A small network was shown many inputs. Here are its activations along a few directions, one row for each input.
Each table varies a few parts of the input and shows all the possible inputs, shuffled.
Descriptions start from the smaller parts, as in this example, which fits no table here: values(2) and (point or line(11) or (line(6) and ring(8))).
Shared parts are said once, and a part with two or three values counts as separate values.

Other details of the inputs shift rows strongly along two fixed directions, in all tables alike. That doesn't count.

A family of inputs:
row 1: [ 15  11 -40  12 -63   7 -23  29 -10   7  21   2  28 -41]
row 2: [ -5 -20  43 -17  82 -24  37 -32   5 -12 -28   4 -31  67]
row 3: [ 24  12 -44  20 -44 -10 -37  15   6  17 -27   3 -18 -11]
row 4: [-30 -12  48 -26  44  -9  12 -36   5  -5 -18 -18 -21  31]
row 5: [ -3 -12  15 -24  -1   2  30   0 -17 -29  23  11  30   4]
row 6: [ -5   4 -12  13  -9  19  -6  17   6   6  15   2   9 -22]
row 7: [-15 -18  69 -44  71  -7  56 -36  -6 -37  -6  -6   3  55]
row 8: [  2   5 -11  -9  12   5  20  18   0 -20 -17  24   4  23]
row 9: [ 23  12   5  19  22 -15 -11 -21   8  10  -9 -18 -12   1]
row 10: [ -3  -7  -4  20  27 -36 -32 -37  19   7 -33 -18 -61  30]
row 11: [ 14   3 -31  -4 -37  16  23  44 -18  -6   3  47  34  -6]
row 12: [-15 -17  39   5  70 -32  10 -62   9 -22  10 -20 -25  41]
row 13: [ 10  -1 -27 -32 -67  47  53  87 -35 -16  14  72  71 -17]
row 14: [-20 -23  25  -4  39 -23  -2 -29  17   7 -27 -10 -56  40]
row 15: [ 37  14 -17  31 -22  -1 -25  12   6  41   2  -9   7 -30]
row 16: [  7  19 -15   3 -37  31  -8  41   2  22  -3   7  19 -38]
row 17: [  2  -8  25  -9  34  -6  26 -18  -3 -23  10  -1  11  18]
row 18: [-44 -27  51 -52  56  19  72  -9 -17 -79  27  21  32  43]
row 19: [-22  -6   4 -12  33  11  25  12   5 -16 -15  21 -14  29]
row 20: [ -6  -3  35 -41  27  10  50  -3 -14 -46  -1   9  29  27]
row 21: [ -4   2  18 -46 -12  12  34   7 -21 -34 -10  10  38  11]
row 22: [  3   4  24 -24  17  -2  22 -18  -7 -22 -14  -4  13  21]
row 23: [ -3  -3  33 -47   4  19  48   8 -19 -27  -7  13  38  18]
row 24: [ -1   1  -2  10  -8  19  -2  20   6  17  14   4   9 -24]
row 25: [ 26  14 -18  47   9 -21 -46 -25  19  30  -2 -24 -22 -14]
row 26: [ 31  21 -42   7 -36  12   1  48  -4  10 -21  28  17 -14]
row 27: [ 29  29 -18  69   0 -30 -88 -37  39  89 -36 -51 -66 -27]
row 28: [ 34   5 -30  15 -42 -10 -29  19   2  37 -32   2 -16 -12]
row 29: [-12   1 -30 -26 -74  40  20  61 -28 -32  38  29  63 -40]
row 30: [ 26  -2 -25  16 -42 -15 -31   6  -4  36  11 -20  -2 -33]
row 31: [ 10  23 -33  18 -42  32 -18  43   3  19   6   6  18 -45]
row 32: [ 48  20 -46  53 -64 -19 -66  11   9  74   4 -27 -10 -55]
row 33: [ 27  21 -67  52 -66  -5 -76  26  21  62 -31  -8 -41 -42]
row 34: [ 33  19 -15   5 -35  21   0  36  -7  19   1   7  31 -31]
row 35: [-37 -23  39 -42  57  16  64   8  -1 -36  -9  31  -6  52]
row 36: [ 29  24 -21  -6 -63  15 -15  32 -12  28 -18   0  32 -33]
row 37: [-38  -8  38 -65  19  32  64   7 -24 -73   4  23  42  31]
row 38: [-20 -19  27  12  33 -27 -14 -38  14  18  13 -28 -39  10]
row 39: [ -8  -5  10  41  43 -28 -36 -47  26  28   5 -32 -48   3]
row 40: [-12  -5 -11  14 -17  -3 -23  -1   5  13  19 -14  -9 -19]
row 41: [ 14  19 -35  34   2  -7 -30  10  16  22 -26   4 -30   2]
row 42: [-11  10   4 -15  -6   3  -5  -7  -5 -13 -15  -6   5   2]
row 43: [ -5  -2  -2  11 -14  15  -3  17   3  17  19   4   8 -26]
row 44: [  6   5  16  14  46 -18  -8 -37  11  -4  -7 -20 -21  18]
row 45: [ 21  16 -70  30 -86   7 -56  36  -3  31  19  -9   9 -68]
row 46: [  1   1 -30 -11 -34  24  27  47 -20 -21   9  53  37  -1]
row 47: [ 16 -10  10  27  47 -61 -35 -65  25  22 -43 -33 -76  43]
row 48: [-20  -9  -6 -11   8  10  32  17 -10 -29   8  40   9  23]
row 49: [  0   4 -13  19 -13  -5 -24  -7   2   5  18  -7  -3 -18]
row 50: [-22 -20  -4 -55 -35  26  48  31 -33 -61  38  24  55  -6]
row 51: [  1  -9 -14  30  -9 -24 -49 -20  16  47   9 -34 -42 -26]
row 52: [-27   1  16 -37  -3  32  32  15 -10 -31  -1  13  27   6]
row 53: [ -4  16 -24 -33 -60  64  39  78 -27 -43  23  43  76 -37]
row 54: [-13   2  25  24  54 -40 -46 -71  28  30 -33 -49 -67  24]
row 55: [ 17   0 -33  -3 -57   1  -9  23 -15   1  20  -2  24 -36]
row 56: [ 15  -6  13  15  10 -23 -14 -25   2  25   8 -17 -11  -2]
row 57: [ -8  -1  -9  18 -12   1 -23  -2   7  15  19  -7  -8 -20]
row 58: [ -5   9  13 -27   3  11  21  -3  -9 -31  -8   4  23  14]
row 59: [-29 -17   5  -3  27   4  24   3  -1 -13   4  29 -12  29]
row 60: [  3  15  -5 -14 -21   3  -7   0  -8  -9 -16  -5  16  -2]
row 61: [ 26  31 -36  11 -49  21 -19  35  -3   8  -6   4  30 -36]
row 62: [ 21   0   1  14 -11  -2  -4   4  -3  20  11  -3  12 -17]
row 63: [-12  -5   4   5  13   1   3 -10  -1 -16  18   1   6  -2]
row 64: [-12 -18  33 -31  25   4  50  -8 -16 -46  23  14  31  21]
row 65: [-24 -18  -5  -9  -9   0  -4  -3  -3  -8  24 -11  -6 -11]
row 66: [  3 -12  20  12  30 -41 -12 -49   5   2   7 -30 -26  17]
row 67: [-26 -15  49 -21  58   7  34 -19   6 -18   5  -4 -10  28]
row 68: [-16 -17  30  14  38 -22 -15 -39  16  20  13 -21 -36   9]
row 69: [-28 -23  20  -8  37   1  32   0   0  -4   2  30 -16  33]
row 70: [-17 -19  30 -11  41 -19  14 -41  -2 -29  18  -8  -6  29]
row 71: [  8  14  12  48  64 -46 -55 -72  34  33 -28 -52 -70  19]
row 72: [ -1  15  -7  13  -3  11 -19   5  11  15  -8 -11  -7 -16]
Each input here is: line(6) and (values(3) or line(9)).
- The inputs of row 27 and row 22 match in every part but the line(6) part. If row 16 is changed in the same way as row 27 into row 22, which row does it become? => row 20
- The inputs of row 60 and row 4 match in every part but the line(6) part. If row 25 is changed in the same way as row 60 into row 4, which row does it become? => row 24
- List by row number the other rows that have the line(6) part in common with row 33. => row 6, row 19, row 31, row 39, row 40, row 52, row 54, row 57, row 59, row 65, row 72
- Change only the line(9) part in row 37. List by row number the other rows that result. => row 18, row 29, row 42, row 45, row 49, row 53, row 63, row 71
- List by row number the other rows that have the line(6) part in common with row 30. => row 2, row 7, row 13, row 15, row 23, row 28, row 32, row 34, row 36, row 56, row 62
- Change only the values(3) part in row 46. List by row number the other rows that result. => row 3, row 8

A family of inputs:
row 73: [-32 -25  -9 -10 -21  29  13  33  -3 -13  17  28   6  -7]
row 74: [  8  17 -24   7 -38  24 -22  30   6  15  -5  -2   5 -39]
row 75: [  4  -3  51 -26  46 -12  35 -44 -11 -30   7 -25  29  25]
row 76: [-12 -13 -20 -15 -31   6  18  27 -12 -25  12  29  10   8]
row 77: [ 22   1  11 -12 -16   6  25  18 -15  -7  26   2  44 -18]
row 78: [  8  -4 -29  44   6 -37 -50 -33  14  35 -12 -16 -65   3]
row 79: [-22   0  18 -20  15  13  13   1   0 -18   8  -6   6   1]
row 80: [-24  -4  -3 -16 -19  30  12  31  -8  -7  23  17  13 -16]
row 81: [-45 -38  12 -18  39 -15  27 -18  -4 -36  13  21 -29  41]
row 82: [ -7   2  53 -43  44  -1  29 -37  -7 -31 -10 -24  12  31]
row 83: [  4  -2  11 -25 -31  19  17  22 -15 -12  -8   8  32  -6]
row 84: [ 27  19 -34  47 -29  -4 -41   2  12  38  13 -20   4 -49]
row 85: [-19  -8  49 -37  43  -3  30 -28  -8 -23   0 -12   3  25]
row 86: [ 30  31  -6  -1 -40  13 -18  10 -14  12  -5 -16  36 -37]
row 87: [-58 -28  31 -19  50   3  25 -13   7 -23  23   5 -21  26]
row 88: [ 24  13  -7 -31 -33   0  16  10 -22 -26 -17   5  39   1]
row 89: [ -1  -5  51 -38  36  -8  29 -33  -4 -34 -21 -20  13  37]
row 90: [ 17  16 -29  77 -14 -32 -87 -36  33  72  14 -40 -55 -36]
row 91: [ 13  -3 -12 -27 -33   1  18  15 -23 -17  -8  15  27   0]
row 92: [-15 -21  -9   5  -8  18  18  31  -4  -8  50  22  21 -21]
row 93: [ 10  -4   0  34  46 -45 -46 -60  25  27 -24 -43 -70  22]
row 94: [ 32  15 -31   2 -56  -9 -20  19 -11   8 -15   7  15 -19]
row 95: [-49 -31  35   7  59 -18   1 -52  13 -12  36  -9 -35  29]
row 96: [-14 -13  -4  -4 -12  19  24  18  -8 -10  37  15  30 -19]
row 97: [ 43  17 -29  38 -32 -28 -57 -13  10  54 -27 -30 -31 -19]
row 98: [ 26  19  36 -10  76 -13  28 -27  12  -5 -81  16 -27  74]
row 99: [  0   2 -17  57  78 -28 -28 -21  43  51 -61  17 -91  53]
row 100: [-17  -8  16 -10  67   9  49  12  10 -13 -48  50 -31  71]
row 101: [-38 -15 -11 -13 -14  28  19  37   2  -8  20  24   7 -14]
row 102: [ 51  28  -9  12 -33   2 -16  14  -8  17  10 -18  42 -37]
row 103: [-19 -20  23 -24  33 -20  31 -26  -5 -48  -4   3 -13  43]
row 104: [  0   9   9 -22 -24  16  12  18 -20 -11   9   4  39 -19]
row 105: [ 12  15  17 -25 -27  17  15  -4 -20 -19  13 -10  56 -15]
row 106: [  3  18 -20  11 -34  18 -18  24  -4   7  12  -5  18 -36]
row 107: [  0   1 -59  41 -37  -6 -50  25  11  41   4   0 -27 -25]
row 108: [ -3  -3 -16 -21 -27   8  19  21 -14 -30   1  20  17  -2]
row 109: [ 37  15   8  23  37 -62 -48 -74  17  19 -41 -49 -45  31]
row 110: [ -5  -5  29 -20   4   2  12 -22 -13 -13  18  -8  28   0]
row 111: [ -9 -11 -20  -2 -11   0  -2  14  -2   0   5   8 -12   1]
row 112: [ 11  20 -17  -9   4  33  37  56   4  -8 -53  58   8  26]
row 113: [-15 -28  42   7  69 -23  15 -42  10 -11  33 -11 -28  27]
row 114: [ 11  -1  12  57  56 -52 -70 -75  41  46 -33 -59 -88  17]
row 115: [-24  -4  -3  -8 -23  21  14  29 -12 -10  28  15  20 -17]
row 116: [  7  10  28 -32   7   8  22  -8  -8 -16 -17 -17  22   6]
row 117: [ 10   6 -37  34 -43   1 -44  22  15  42   0  -4 -20 -31]
row 118: [  9  15 -21  19 -43  17 -23  11  -2  10  23  -6  17 -45]
row 119: [-19   0 -31  27 -37  15 -24  35   3  20  27  10   1 -39]
row 120: [-24  -9  -4 -18 -19  29  21  32  -3  -8  15  17  11 -10]
row 121: [ 39  28 -29  -5 -46   0 -18  18 -11  10 -23 -15  29 -20]
row 122: [-23 -21 -13   4 -10  24  16  22  -6  -9  44  23  22 -23]
row 123: [ 32  26 -19  35 -23 -17 -58 -11  20  60 -27 -34 -27 -32]
row 124: [ -7 -16  47 -23  47 -12  35 -40 -10 -23  16 -12  18  22]
row 125: [ 25  22 -11 -13  -2  25  36  50  -7   5 -60  54  17  29]
row 126: [ -9 -19  43 -14  54  -8  29 -24   2 -33  29 -10   6  23]
row 127: [ -6  -6 -52  21 -48  -1 -23  33   1   8  10  25  -8 -18]
- What do these inputs look like to the network? => line(5) and (point or line(10))
- The inputs of row 120 and row 101 match in every part but the line(5) part. If row 117 is changed in the same way as row 120 into row 101, which row does it become? => row 73
- A walk changes only the line(10) part. It starts at row 103 and steps to row 108. List the rest of the walk in order. => row 93, row 114, row 74, row 79, row 106, row 118, row 84, row 126
- List by row number the other rows that have the line(5) part in common with row 123. => row 77, row 83, row 85, row 91, row 94, row 97, row 104, row 110, row 124, row 125
- A walk changes only the line(5) part. It starts at row 98 and steps to row 125. List the rest of the walk in order. => row 112, row 100, row 99
- List by row number the other rows that have the line(5) part in common with row 86. => row 75, row 82, row 88, row 89, row 98, row 102, row 105, row 109, row 116, row 121
